A small network was shown many inputs. Here are its activations along a few directions, one row for each input.
Each table varies a few parts of the input and shows all the possible inputs, shuffled.
A made-up example of a description, with smaller parts first: line(6) and (point or line(11) or (values(2) and ring(8))).
Shared parts are said once, and a part with two or three values counts as separate values.
In the rows, zero is written as 128.

Other details of the inputs vary at random and push rows far along two fixed directions, the same in every table; ignore that.

Rows:
row 1: [ 69 122 145 103 174 132 110 121 118 179 190 133 108 195  85]
row 2: [135  90 122 128 174 135 136  30 135 130  96 139 145  93 173]
row 3: [124  86 119  98 189 119 120  61 159 131 100 126 155  86 132]
row 4: [194 107 101 131 116 119 143 109 170  82  67 103 158  47 158]
row 5: [ 83  94 123 110 148 119 103  57 160 125 112 150 147 142 153]
row 6: [ 85 125 132 114 181 125 112 127 121 163 171 146 112 156 100]
row 7: [125  84 125 102 187 116 122  52 125 130 105 134 155  92 152]
row 8: [118 170 141 139  77 129 129 225 103 146 186 107  86 194  83]
row 9: [182 113 127 159  99 177 159  93 130 110  91 142 155  96 179]
row 10: [207 168 126 160  31 125 160 209 106  75  79  95 110  76 147]
row 11: [200  96  97 133 108 134 157  92 148  81  79  96 143  58 178]
row 12: [ 90 137 143 128 140 124 105 109 141 141 154 153 122 174 116]
row 13: [200 101 101 109 117 126 155 102 143  89  69  89 151  47 168]
row 14: [118  91 112 107 154 101 102  62 184 113  92 141 171 100 134]
row 15: [180 118 108 139 111 127 127 112 155  97  98 107 140  96 156]
row 16: [181  99 112 121 131 145 157  99 120 108  99  91 124  72 157]
row 17: [ 81 126 147 115 142 108 119 117 115 140 131 149 135 163 113]
row 18: [ 88 123 140 121 125 125 118 100 128 135 145 149 120 161 120]
row 19: [207 148 111 141  51 144 174 198  96  95 117  64  99  83 146]
row 20: [215 183 106 175  48 140 151 211 120  73  95  98 106  73 145]
row 21: [215 167  95 163  49 133 144 212 126  77  96  85 114  78 140]
row 22: [173 181 128 166  46 139 136 220 115 101 119  96  96 130 140]
row 23: [136 190 138 154  98 140 135 238  71 141 179 111  80 154  90]
row 24: [ 73 122 138 107 120 101  98 125 144 131 117 147 139 167 120]
row 25: [ 99  91 130 102 196 116 116  72 145 148 124 144 142 105 126]
row 26: [118 181 155 150 100 141 133 224  62 159 201 110  73 184  89]
row 27: [195 115 114 144 123 128 157  94 122  97  55 112 144  45 182]
row 28: [ 64 135 130  97 166 118 103 136 137 165 190 141 122 194  77]
row 29: [ 48 135 159 120 142 122 118 127  98 165 183 154 108 209  95]
row 30: [136 107 109 132 189 125 119  50 166 104  91 150 165  94 163]
row 31: [105 109 133 127 184 129 114  53 149 133 124 151 146 141 148]
row 32: [ 98  82 116 104 151 113 109  54 157 128 127 141 150 138 135]
row 33: [125  81 125  98 179 117 128  68 127 136 106 131 140  91 145]
row 34: [127 177 146 145  91 127 139 228  75 143 171 111  91 138  88]
row 35: [134  78 113  95 160 106 124  52 169 112  87 132 168  98 149]
row 36: [ 55 141 143 117 119 100  91 153 149 142 142 153 132 178  95]
row 37: [128 199 137 165  83 137 138 238  78 147 169 121  78 163  94]
row 38: [218  99 105 145 132 151 163  81 112  85  75  91 136  27 196]
row 39: [ 94 138 136 140 141 162 116 122 141 154 156 182 151 180 118]
row 40: [215 180 127 185  66 156 167 200  87 109 108  87  89  89 155]
row 41: [124 186 163 168  62 176 142 225  88 160 187 146 100 207 100]
row 42: [173 157 124 141  34 113 143 223 104  99 113  90 110 117 115]
row 43: [ 36 150 155 117 131 101  93 149 136 158 173 170 123 200  71]
row 44: [191 125 112 154 130 128 148 102 140  98  61 117 147  39 174]
row 45: [ 69 123 153 112 179 133 113 123 110 184 190 143  99 189  95]
row 46: [ 99  95 120  87 178 111 113  73 166 138 125 133 158 118 119]
row 47: [ 44 145 134 117 142 110  81 143 149 150 163 164 127 204  92]
row 48: [111  95 118  98 182 127 117  60 160 141 141 129 147 135 138]
row 49: [ 58 127 164 121 124 142 118 133 117 174 167 187 146 213  97]
row 50: [103  81 128  82 184 115 121  66 136 143 118 129 147 121 123]
row 51: [ 99 103 135 131 155 146 117  66 168 140 114 187 183 133 140]
row 52: [ 57 109 151 103 166 126 120 120  93 182 191 141  98 186  95]
row 53: [ 93 190 156 150  78 114 131 238  87 141 168 129  95 178  79]
row 54: [216 165 110 154  83 149 163 216 101  97 113  75  96  75 126]
row 55: [130 100 102 114 174 121 112  73 176 116 116 137 159 115 137]
Each input here is: ring(5) and (point or ring(10)).
Question: Changing only the ring(5) part turns row 44 into row 40. The same change can be made to row 43. Which row results?
Answer: row 12
Question: List by row number the other rows that have the ring(5) part in common with row 27.
Answer: row 7, row 10, row 13, row 17, row 24, row 33, row 35, row 42, row 49, row 50
Question: Which other rows does row 29 become when the ring(10) part takes its other values? List them by row number.
Answer: row 2, row 5, row 11, row 16, row 18, row 19, row 32, row 38, row 52

Rows:
row 56: [193 153 118 158 114 154 158 162 107 112 114 108 112  74 145]
row 57: [126  77 122 107 176 125 127  39 144 130 112 120 137 104 159]
row 58: [ 85 144 133 128 133 117 104 138 135 138 152 141 123 165 105]
row 59: [195 117 117 142 101 144 158 122 136  90  73 110 150  69 173]
row 60: [101 138 136 119 147 122 120 164 113 159 170 126 111 149  88]
row 61: [137 165 147 153  91 152 145 200  70 146 166 115  84 159 116]
row 62: [173 153 115 154  85 125 141 167 123  91  96 108 119  83 149]
row 63: [ 91 106 131 102 199 117 112  90 142 155 150 142 142 140 108]
row 64: [134  79 111  93 185 115 125  53 148 123 103 116 151  94 146]
row 65: [130  93 109 117 165 128 110  53 179 116 104 145 161 112 152]
row 66: [189 144 123 160 100 155 158 150  91 109 118 104 107  89 158]
row 67: [177 146 123 149  75 128 152 166 111  98  94 108 122  79 146]
row 68: [138 129 128 129 101 141 133 142 130 128 123 126 134 131 131]
row 69: [197 117 105 142  97 144 155 117 143  88  78 109 148  64 169]
row 70: [183 132 120 141  89 136 160 155  98 105 117  81  97  90 148]
row 71: [ 76 153 149 127 115 110 114 170 104 152 161 146 112 187  88]
row 72: [122 174 144 149  66 121 131 223  89 133 145 120  95 155  98]
row 73: [125 186 140 151  72 126 127 225 103 130 156 113  94 167  98]
row 74: [ 79 142 148 121 107 129 126 171 107 154 169 143 115 186  93]
row 75: [ 91  93 123  87 180 110 114  78 135 146 142 127 133 137 113]
row 76: [100 142 135 116 147 121 121 166 109 155 172 128 111 150  86]
row 77: [ 99 124 130 125 138 110 115 112 129 130 124 146 135 136 120]
row 78: [130  95 106 118 166 125 113  50 177 111 107 145 161 109 149]
row 79: [ 83 111 144 117 185 139 116  72 115 162 159 154 129 168 129]
row 80: [104 125 132 121 130 128 116 121 141 142 152 142 138 164 113]
row 81: [133 178 135 150  65 132 133 228 104 130 167 113  95 175  92]
row 82: [127 181 136 147  71 131 126 229 110 130 161 116  91 171  97]
row 83: [129  88 114 115 159 132 114  53 174 122 107 146 166 110 154]
row 84: [ 77 139 139 122 139 118  99 135 139 148 152 147 122 177 104]
row 85: [119 101 120 120 173 112 110  54 166 115  93 145 160 104 156]
row 86: [198 108 104 123 119 130 151 124 128  95  83  80 127  52 159]
row 87: [ 72 105 148 102 158 116 111  83 137 152 140 161 149 164 111]
row 88: [147 158 128 148  88 123 131 182 118 113 116 115 110 118 130]
row 89: [115 133 134 132 172 141 129 117 120 153 149 143 126 141 118]
row 90: [ 71 146 153 122 111 112 117 169 104 161 161 147 111 184  90]
row 91: [201 120  99 147  99 142 149 118 148  83  84 108 146  63 166]
row 92: [ 69 110 143 104 163 109 106  82 137 152 136 161 147 158 115]
row 93: [ 72 102 143 103 159 115 111  79 139 148 139 162 148 155 112]
row 94: [178 138 127 141  89 134 160 162  94 114 123  82  94 106 142]
row 95: [200 120 109 142  99 144 155 119 141  92  76 107 151  73 169]
row 96: [ 83 114 137 117 199 138 113  81 135 167 154 159 134 151 117]
row 97: [123  84 123 111 160 133 124  55 160 125  94 148 166 108 157]
row 98: [194 116 119 141  95 137 153 117 136  90  66 112 145  55 169]
row 99: [102 136 130 122 143 122 109 124 149 133 143 142 131 163 116]
row 100: [ 93 145 130 124 132 121 108 143 139 136 157 142 121 171 104]
Question: Changing only one part turns row 83 into row 80. The same change can be made to row 90. Which row results?
Answer: row 92
Question: Changing only one part turns row 98 into row 93. The same change can be made to row 72. Which row results?
Answer: row 77
Question: What is each input in this table made of?
Answer: values(3) and (ring(5) or ring(10))
Question: Start at row 56 and move only the ring(5) part, one step at a time. The first step leads to row 76. Which rows follow, in order?
Answer: row 75, row 70, row 66
Question: Which other rows does row 62 become when the values(3) part takes its other values? List them by row number.
Answer: row 85, row 88

Rows:
row 101: [ 39 116 149 103 182 110 100  89 122 174 169 164 126 188  98]
row 102: [153 127 119 128 115 120 136 132 125 109 112 102 120  98 140]
row 103: [161 107 109 129 149 135 127  85 157 110 103 119 143  96 158]
row 104: [ 71 144 142 132 111 112  98 137 148 135 138 171 142 181 109]
row 105: [115 108 129 109 144 116 123 104 133 130 121 123 131 130 129]
row 106: [ 54 104 142  99 176 124 104  87 138 174 172 164 147 189  97]
row 107: [ 94 137 132 121 140 121 111 142 128 145 167 132 113 170 102]
row 108: [106 157 139 131  97 133 128 193 103 143 178 119  99 185  99]
row 109: [155 144 123 140 113 143 138 160 127 127 132 120 121 115 124]
row 110: [156 104 119 135 144 143 139  74 140 116  95 132 147  93 168]
row 111: [ 90 128 139 125 162 134 111 106 132 153 155 153 126 163 118]
row 112: [133 131 135 125 111 133 139 149 115 136 137 125 128 135 115]
row 113: [139  97 114 113 176 119 123  69 154 119  96 133 156  83 147]
row 114: [151 148 120 148  74 121 128 167 153  95  94 134 148 112 134]
row 115: [170 136 119 143 107 147 147 149 125 115 118 115 130 103 135]
row 116: [134  89 121 109 158 127 133  68 146 121  99 135 157  94 150]
row 117: [138 170 143 156  83 147 144 200  91 135 159 118  95 156 112]
row 118: [167 141 124 148 117 129 142 142 114 111 104 111 119  91 145]
row 119: [ 89 169 147 138 116 126 120 190  93 155 179 133  91 181  88]
row 120: [153 121 124 124 103 126 137 133 121 114 115 108 122 108 140]
row 121: [169  92 114 130 150 131 142  58 142 101  68 125 149  57 179]
row 122: [176 169 124 152  82 134 149 214 102 113 129  95 103 102 119]
row 123: [ 91  99 135 100 172 117 116  83 141 148 128 144 148 133 119]
row 124: [153 169 127 143  77 123 142 213  94 118 140  94  87 130 112]
row 125: [ 55 144 142 110 146 111 101 150 119 167 189 139 101 204  76]
row 126: [202 119 104 144  93 143 154 123 134  90  87  97 132  68 170]
row 127: [ 84 101 128 114 203 125 102  48 152 146 137 164 149 145 132]
row 128: [144  92 107 116 187 131 119  54 166 117  99 142 162  85 153]
row 129: [111 146 129 136  83 113 108 155 153 111 120 140 138 157 117]
row 130: [165 157 137 151  67 140 155 197  84 117 125 104  99 115 131]
row 131: [194 128 116 140  85 138 157 145 120  96  95  94 124  86 156]
row 132: [ 95 135 139 116 134 117 124 153 113 148 153 130 119 151  98]
row 133: [117  93 132 116 168 132 125  54 141 135 111 147 153 122 152]
Question: Changing only one part turns row 112 into row 131. The same change can be made to row 115. Which row results?
Answer: row 108
Question: What is each input in this table made of?
Answer: values(3) and (point or ring(10))
Question: Which other rows does row 130 become when the ring(10) part takes its other values? List them by row number.
Answer: row 101, row 110, row 111, row 117, row 118, row 119, row 121, row 127, row 133
